Each row has a name. Each piece below is followed by the name of the row it came from, unless a question asks for something else. Each question is about the rows just above it. Places in a row count from 0.

[ 62 -44 -28  34]  tukod
[-44  59  59 -48]  bapif
[-56  28  53  12]  Varer
[ 67 -45 -82  57]  Ter
[-44  57  59 -44]  Pap
[-34  83  95 -58]  nur
[ 65 -22  11  13]  panud
[-44  57  59 -48]  tig
[-44  57] with -1 step of 1 on every entry: -> [-45  56]
Shift each entry of [-82] by -1 times 1: -> [-83]
[-34  83] with -1 step of 1 on every entry: -> [-35  82]
Where in the named rows is [28]? -> Varer, 1
[-56] is at row and place -> Varer, 0
Where in the named rows is [13]? -> panud, 3
Move every entry of [28] by +1 step of 1. -> [29]

[-43 -32  16  38  75  64   1 -18] = nuda
[ 32   9  73  26  -5  -1 -19 -79] = pul
[-43 -32  16  37  75  64   1 -19] = Dusa
Move every entry of [16 37 75] by -1 step of 1. -> [15 36 74]
[26] with +1 step of 1 on every entry: -> [27]
Move every entry of [16 38 75] by -1 step of 1. -> [15 37 74]
Where do [-43 -32  16  38  75  64   1 -18] appear? -> nuda
[37] is at row and place -> Dusa, 3
[16 38 75] with +1 step of 1 on every entry: -> [17 39 76]
[-43] with +1 step of 1 on every entry: -> [-42]

[-16  -1   6   7   2  -1] -> gita
[ 92  22 -28 -60 -15 -14] -> rovem
[-27  -4   9  14   4   0] -> Pes
[-61  61  13  60  12  33] -> Labis
Row and place of [60] in the named rows: -> Labis, 3
Shift each entry of [-1  6  7  2] by -1 times 1: -> [-2  5  6  1]

[ 26  27   5   8  25 -49   3   9   4   7 -17] -> nini
[-28 -36  31  29  81   1  -8  70 -29 -30  29] -> Ner
[ 26  -5   5   8  25 -49   3   9  17   9 -39] -> Movi
Where in the named rows is [-5]? -> Movi, 1
Where in the named rows is [-8]? -> Ner, 6
[70] is at row and place -> Ner, 7
Move every entry of [9 4] by -1 step of 1. -> [8 3]
Where in the named rows is [81]? -> Ner, 4
[-28] is at row and place -> Ner, 0

[ -6  29  17  52 -66 -40  40] : mizen
[-20  64  55  17   9  57  45] : suru
[ 18 -31  41  -9   7  19   3] : Zutup
[ -4  22  30 -21  -6 -35  58] : nediv
[ 31 -39  -1  68  28  45  64] : Deze
[ 10 -40 -29  -7 -12 -21 -35] : kunaz
Shift each entry of [-29] by +1 times 1: -> [-28]
[9] is at row and place -> suru, 4

[ -6 -13  32  11  -3  15  -5 -11  -9  -3   0  -4   5  16 -11  -3   6  -4
 -14  43  -3  32  25 -10 -35  -9   3   1  -8  17   2   1  20 -19   9 -24
 -14   1  -9 -26  25  38   7 -24  14 -47 -11  11  48   3  -8] : Kurif
[-59   4  -2  -1  -2 -11 -11 -10 -13  -5  48 -16  -6  19  -7   1  -7  -4
 -16   5   1   1  29   9  21 -20   2  -5  50 -27   8   2  22 -19 -28 -35
   5  13  -3 -19   7  46   3   1 -40 -35   2   6   9  53   0] : mipe
[-14  15 -33 -12 -10   4   6  16  -4  -9  34   7  -6 -13 -10  -9  -8   4
  -6 -16  28  37 -18  23   2   1   2 -11  29  27  14   3   1  20  27 -20
  -6  -1  -3  -2 -25   5 -15  12 -58 -23   6  -5   1   8  25] : fiv
[-24   0 -78 -19   6 -15   7  34  -6  -9  44  12  10 -16 -17   3  -1  -2
 -11  24  29  45  -4  25 -18 -16  13  -4 -23  25  20  -3  -2  -8  21 -19
   1 -15   1   2 -39  21 -14   0 -74 -25   2  -3  20 -12  34] : Pob
[-48  -2  -1   6  -5   5  -9 -15  -7  -1  41 -17 -11  26 -10  -6  -6  -5
 -19  12   1   9  34   1  10 -14   8  -7  59 -26   8   0  23 -12 -26 -48
  -3  -3  -6 -25   7  53   3  -2  -2 -53  -2   7  30  63  -4] : Zudu
[-26  -3 -56 -12   2 -10   1  24  -7  -7  30   5   2  -3 -15   1  -3  -2
 -14  22  20  36  11  19 -21 -17  14  -5  -2  21  18  -1   3  -8  18 -23
  -2 -10  -4  -6 -20  26 -13  -5 -57 -42  -3  -1  30   4  22] : Tutok
[-14  -2   4  -5  -6   3   5   2   2   8  35  -2  -9  14 -10 -10  -4  -4
   0   5  19 -19  32  15 -21 -29   8  -7  54 -18  11   3  -4 -17 -16 -30
 -14   1 -12  -9 -40  19  -1  20  13  13 -13  -9  45  22  23] : gis
Move every entry of [-1 -3 -2] by +1 step of 1. -> [ 0 -2 -1]
which: [-48  -2  -1   6  -5   5  -9 -15  -7  -1  41 -17 -11  26 -10  -6  -6  -5
 -19  12   1   9  34   1  10 -14   8  -7  59 -26   8   0  23 -12 -26 -48
  -3  -3  -6 -25   7  53   3  -2  -2 -53  -2   7  30  63  -4] -> Zudu
[-21] with -1 step of 1 on every entry: -> [-22]
Row and place of [-28] in the named rows: -> mipe, 34
Shift each entry of [ 7 34 -6] by -1 times 1: -> [ 6 33 -7]

